These are the activations of a small neural network, seen along a few directions. Each row is one input.
Each table varies a few parts of the input and shows all the possible inputs, shuffled.
Descriptions start from the smaller parts, as in this example, which fits no table here: line(6) and (point or line(9) or (values(2) and ring(8))).
Shared parts are said once, and a part with two or three values counts as separate values.

Other details of the inputs vary at random and push rows far along three fixed directions, the same in every table; ignore that.
These rows show it; all are for the same input, with only those details redrawn:
[27, -9, 32, -14, -21, -3, 31, -46, -40, 40, -9]
[-12, 15, -5, 22, -2, 12, -8, 12, -15, 32, -35]
[18, 10, -18, -23, 38, 12, -3, 0, 37, -23, 12]
[16, 13, -16, 0, 11, 3, -5, -9, 10, -8, -2]
[19, 12, -6, 23, -34, -17, -2, -36, -41, 18, -16]
[-21, 26, -28, 17, 38, 28, -25, 46, 32, 5, -27]
[39, 12, -28, -6, 1, -17, -7, -34, 8, -36, 20]
[-5, 15, -16, -5, 38, 24, -9, 24, 30, 0, -13]

A family of inputs:
R1: [-24, -9, -1, 21, -25, 19, -22, 22, -11, 31, -36]
R2: [13, -23, 82, -48, 11, 2, 15, -23, 7, 10, 34]
R3: [-21, -5, 67, -30, 38, 29, 35, 39, 7, 46, -5]
R4: [-4, -6, 16, -14, 16, 1, -23, 25, 38, -42, 33]
R5: [-17, -2, -8, 34, -24, -37, -30, -21, -16, -4, -1]
R6: [-21, -14, -18, 35, -21, 2, -15, -6, -6, -2, -18]
R7: [6, -32, 67, -11, -49, 7, 23, -21, -36, 25, 6]
R8: [20, 28, -2, -25, 5, -28, 19, 4, -21, 1, 36]
R9: [23, 1, -31, 2, 5, -27, 7, -33, 6, -42, 26]
R10: [-37, 5, 0, 23, 10, -7, 8, 22, -16, 32, -25]
R11: [-2, 7, -38, 0, 4, 15, -1, 25, 17, -18, -12]
R12: [34, -14, 41, -46, -4, -14, 41, -52, -23, 27, 15]
R13: [8, 16, -17, 27, -26, -31, -9, 6, -14, -38, 21]
R14: [19, 15, -53, -22, 8, -49, 18, -12, -12, -27, 40]
R15: [10, 25, -8, 44, -32, -17, -16, -6, -27, -12, 0]
R16: [-26, -12, 20, -18, 25, 24, -13, 33, 29, 21, -13]
R17: [7, -9, 26, 33, -58, -2, -14, -25, -36, 3, -4]
R18: [12, -8, -35, 16, -18, -12, 17, -27, -12, -29, 5]
R19: [-7, 12, -29, 0, 14, 2, -8, 26, 19, -14, -4]
R20: [-11, 14, -14, 32, -14, -17, -55, -1, -1, 2, -15]
R21: [12, -15, 62, -31, 17, 17, 1, -9, 19, 0, 25]
R22: [-42, -9, -23, 55, -42, -6, -25, 17, -22, 11, -34]
R23: [-35, -7, -7, 2, 52, 23, -25, 35, 55, -11, -6]
R24: [-36, -25, 41, -20, 13, 13, 54, 23, -19, 54, -20]
R25: [-17, -15, -8, 13, -29, -4, 31, 1, -31, 13, -17]
R26: [-44, -8, 8, 30, -4, 44, -22, 41, -5, 59, -61]
R27: [29, 2, -18, -1, -22, -15, 9, -6, 3, -57, 36]
R28: [-21, -10, -13, 34, -35, -33, -23, -11, -19, -11, -1]
R29: [16, -1, -30, -24, 27, 24, 9, 4, 35, -28, 4]
R30: [28, -13, 28, -20, -13, 11, 40, -22, -10, -12, 21]
R31: [13, -20, 38, -39, 23, 18, -1, -21, 22, 16, 8]
R32: [18, 10, -18, -23, 39, 12, -3, 0, 37, -23, 11]
R33: [16, 27, -42, -43, 40, -5, 3, 17, 23, -7, 20]
The inputs of R15 and R32 match in every part but one. If R13 is changed in the same way as R15 into R32, which row does it become?
> R19
What do these inputs look like to the network?
> values(3) and (point or (values(2) and ring(5)))
Which other rows does R1 become when the ring(5) part takes its other values? List them by row number.
> R16, R20, R26, R31
Which other rows agree with R6 in the values(3) part? List them by row number.
> R5, R9, R10, R14, R18, R22, R23, R24, R25, R28
